These are the activations of a small neural network, seen along a few directions. Each row is one input.
In each table, some parts of the input vary, and every possible input appears once, in random order.
A made-up example of a description, with smaller parts first: one of 4 places along a line, together with either a single point or one of 9 places around a ring or (one of 3 separate values, together with one of 5 places around a ring).
Shared parts are said once, and a part with two or three values counts as separate values.
In the rows, 128 means zero.

Other details of the inputs vary at random and push rows far along two fixed directions, the same in every table; ignore that.

A family of inputs:
r1: [185  97 156 138 142 149 138  96  74 164 134 130]
r2: [ 46 183 136  99 105  26 125 198 162  92 127  71]
r3: [120 109 144 125 134 150 155  82  68 132 111 180]
r4: [170  84 149 126 150 151 160 103  94 132 117 147]
r5: [105 188  29 107 118 188  94 160 176 102  98 132]
r6: [114 209  23 127 118 188 140 158 124  83 108 126]
r7: [152  58 154 139 101 140 139  84 125 129 141 145]
r8: [160 126  88 155 114 165  98 123 166 115 149 167]
r9: [135 196  44 125 141 192  83 180 178 128 137 122]
r10: [148 195  47 172 100 161  63 174 169 122 167 122]
r11: [159  86 153 128 147 155 156  93 122 151 107 145]
r12: [ 68 175 146 137 137  35 120 204 150 104 171  28]
r13: [125 153  65 100 134 186 119  89 140 128 106 164]
r14: [173  86 155 154 107 136 115  87 102 164 177 120]
r15: [108 207  34 122  77 163 114 159 164  99 145 150]
r16: [116 127 188 127 161  64 141 133 108 168 120  66]
r17: [134 112 139 113 137 155 166  58 103 141  92 150]
r18: [ 74  99 195 123 155  52 156 159  97 122 101 113]
r19: [161  66 154 141 115 139 138  85 120 135 160 143]
r20: [152  91 147 114 130 155 158  84  86 119  93 147]
r21: [144 194  53 167 111 170  72 179 183 105 165 130]
r22: [116 121 209 112 135  38 131 147 133 146 163  96]
r23: [161 101 156 153 135 152 122 115  68 169 142 157]
r24: [134  92 141 125 105 138 148  51 102 126 145 149]
r25: [ 58 166 135 113 156  39 157 213 135  84  94  47]
r26: [ 83  99 178  87 170  54 136 130 148 135  92  98]
r27: [142  94 151 115 127 159 153  74 113 138  82 145]
r28: [159  71 164 118  95 129 136  97 138 144 134 175]
r29: [149  79 160 140 145 152 146 113  85 142 125 178]
r30: [128  91 155 128 124 154 143  98  78 129 102 175]
r31: [168  79 164 119 108 129 135  97 132 149 153 173]
r32: [114 186  39 147  88 166  83 159 182  81 127 141]
r33: [ 78 186 150 121 174  42 144 215 122 104 128  34]
r34: [140  77 149 129  94 142 135  71 113 121 136 141]
r35: [134 153  72 140 104 167 106  91 148 107 135 174]
r36: [ 87 112 228 127 179  36 148 158  79 143 132  92]
r37: [178 145  99 144  83 165  94 136 138 159 174 150]
r38: [ 83  96 207 107 163  41 170 132 129 133  80  77]
r39: [156  78 149 102 161 148 127  83 134 157 117 161]
r40: [141 201  50 151 127 200 112 187 165 123 127 108]
r41: [151 118  89 153 101 166  99 122 171 110 129 169]
r42: [ 67 190 132 104 171  39  99 197 152 143 132  38]
Description of these inputs: one of 6 places along a line, together with either one of 3 separate values or one of 4 places along a line.
Changing only the place on the line of 6 turns r38 into r27. The same change can be made to r41. Which row results?
> r32
Which other rows does r32 become when the choice among 3 separate values takes its other values? List them by row number.
> r2, r34
Which other rows does r28 become when the place on the line of 6 takes its other values? List them by row number.
> r2, r15, r22, r31, r37
Which other rows agree with r13 in the place on the line of 6? List them by row number.
> r3, r6, r15, r17, r24, r35

A family of inputs:
r43: [147 139 103 143 109 162 129 137 118 132 150 138]
r44: [116 140 103 113 131 166 146 115 122 114  97 138]
r45: [127 154  95 139 113 140 114 137 148 113 139 120]
r46: [139 134  99 144  99 161 114 124 131 131 145 140]
r47: [150 138  84 142 106 171 117 129 156 110 137 154]
r48: [144 142 101 136 118 163 106 124 143 144 135 138]
r49: [142 143  87 131 116 161 109 129 147 125 140 132]
r50: [143 125  99 140 122 165 108 131 143 130 135 144]
r51: [ 90  80 206  91 165  70 171  97  92 129  86 111]
r52: [128 151  97 134 129 140 111 145 137 127 138 113]
r53: [158  98 137 119 126 143 129  84 129 140 139 148]
r54: [162  99 148 143 127 148 129 107 111 134 131 149]
r55: [129 159 102 133 126 138 110 148 142 136 134 116]
r56: [130 146 108 141 108 137 121 165 129 117 137 123]
r57: [129 150 106 135 127 139 110 158 148 131 128 124]
r58: [125 105 139 114 137 142 157  98 107 126  86 153]
r59: [123 120 126 114 135 145 155  97 106 127  91 144]
r60: [125 102 139 112 139 144 158  99 108 122  88 154]
r61: [131 153 109 135 134 140 122 168 140 133 134 125]
r62: [ 45 194 118 115 140  48 114 198 141  93 130  98]
r63: [119  91 216 124 161  55 157 102  92 145 137 101]
r64: [147 139 100 148 117 162 115 121 129 127 139 135]
r65: [152 100 139 130 104 143 128  91 120 138 142 148]
r66: [153 104 127 135 131 153 119 115 125 139 132 146]
r67: [116  80 219 106 153  50 141 103 123 151 121 112]
r68: [109  86 214 124 151  50 142  89 105 145 132 101]
r69: [ 73 196 118 134 140  59 122 202 141  99 135  52]
r70: [125 109 128 116 145 142 152 103 109 124  82 151]
r71: [152  94 142 145 123 149 122  96 125 137 132 155]
r72: [158 107 141 117 123 141 126  88 135 149 134 151]
r73: [ 96  91 197  97 170  60 171  85  88 136  81 111]
r74: [156  97 145 139 118 149 139 116 107 141 142 155]
r75: [149 112 128 127 102 142 131  99 129 131 145 147]
r76: [112  81 219 114 157  52 137 105 118 157 122 111]
r77: [145 127 102 145 102 162 117 138 130 126 138 147]
r78: [120 111 134 111 138 153 154 104 115 119  91 148]
r79: [129 158  97 127 118 140 109 143 155 130 134 120]
r80: [110  74 217 114 133  47 148 104 111 137 131 112]
r81: [111  75 215 109 133  44 153 101 115 135 132 116]
r82: [ 69 183 120 112 138  52 120 201 175 105 127  71]
r83: [ 64 197 111 138 146  61 128 226 151  92 136  59]
r84: [134 146 104 135 131 141 114 162 136 120 132 119]
r85: [ 66 183 120 137 141  56 119 206 152  96 130  62]
r86: [152 141  95 137 130 170 122 136 126 135 145 135]
r87: [161 108 139 137 109 150 130 105 103 142 141 144]
r88: [162 123 135 130 128 151 121 113 118 152 132 139]
r89: [116 150  88 118 129 162 145 127 124 110  95 138]
r90: [150 113 128 139 108 149 125 107 113 140 142 142]
r91: [159  96 143 133 141 152 134 114 113 144 138 151]
r92: [126 143 104 140 116 136 116 145 152 109 133 127]
r93: [ 75 192 122 124 144  60 116 220 154 111 125  61]
r94: [126 152  98 127 116 153 109 114 118 124 139 170]
r95: [158 123 134 131 135 153 129 116 118 154 139 142]
r96: [122 148  88 146 100 150 110 159 147 117 139 132]
r97: [134 155 101 133 129 141 114 152 130 125 137 111]
r98: [139 147  81 139 118 170 104 133 144 130 141 132]
r99: [161  88 138 122 125 149 128  92 134 136 134 160]
r100: [126 139 100 129 123 138 112 149 153 116 133 125]
r101: [115 133 106 109 134 160 145 116 114 117  97 131]
r102: [153 117 122 132 115 148 128  94 135 126 140 147]
Describe the family of inputs behind these rows.
> one of 2 separate values, together with either a single point or one of 5 places along a line or (one of 4 places along a line, together with one of 6 places along a line)
Changing only the choice among 2 separate values turns r45 into r92. The same change can be made to r72. Which row results?
> r82
Which other rows does r98 become when the choice among 2 separate values takes its other values? List them by row number.
> r50
Which other rows does r90 become when the place on the line of 6 takes its other values? List them by row number.
> r43, r46, r65, r75, r87
Which other rows does r88 become when the choice among 2 separate values takes its other values? List them by row number.
> r93
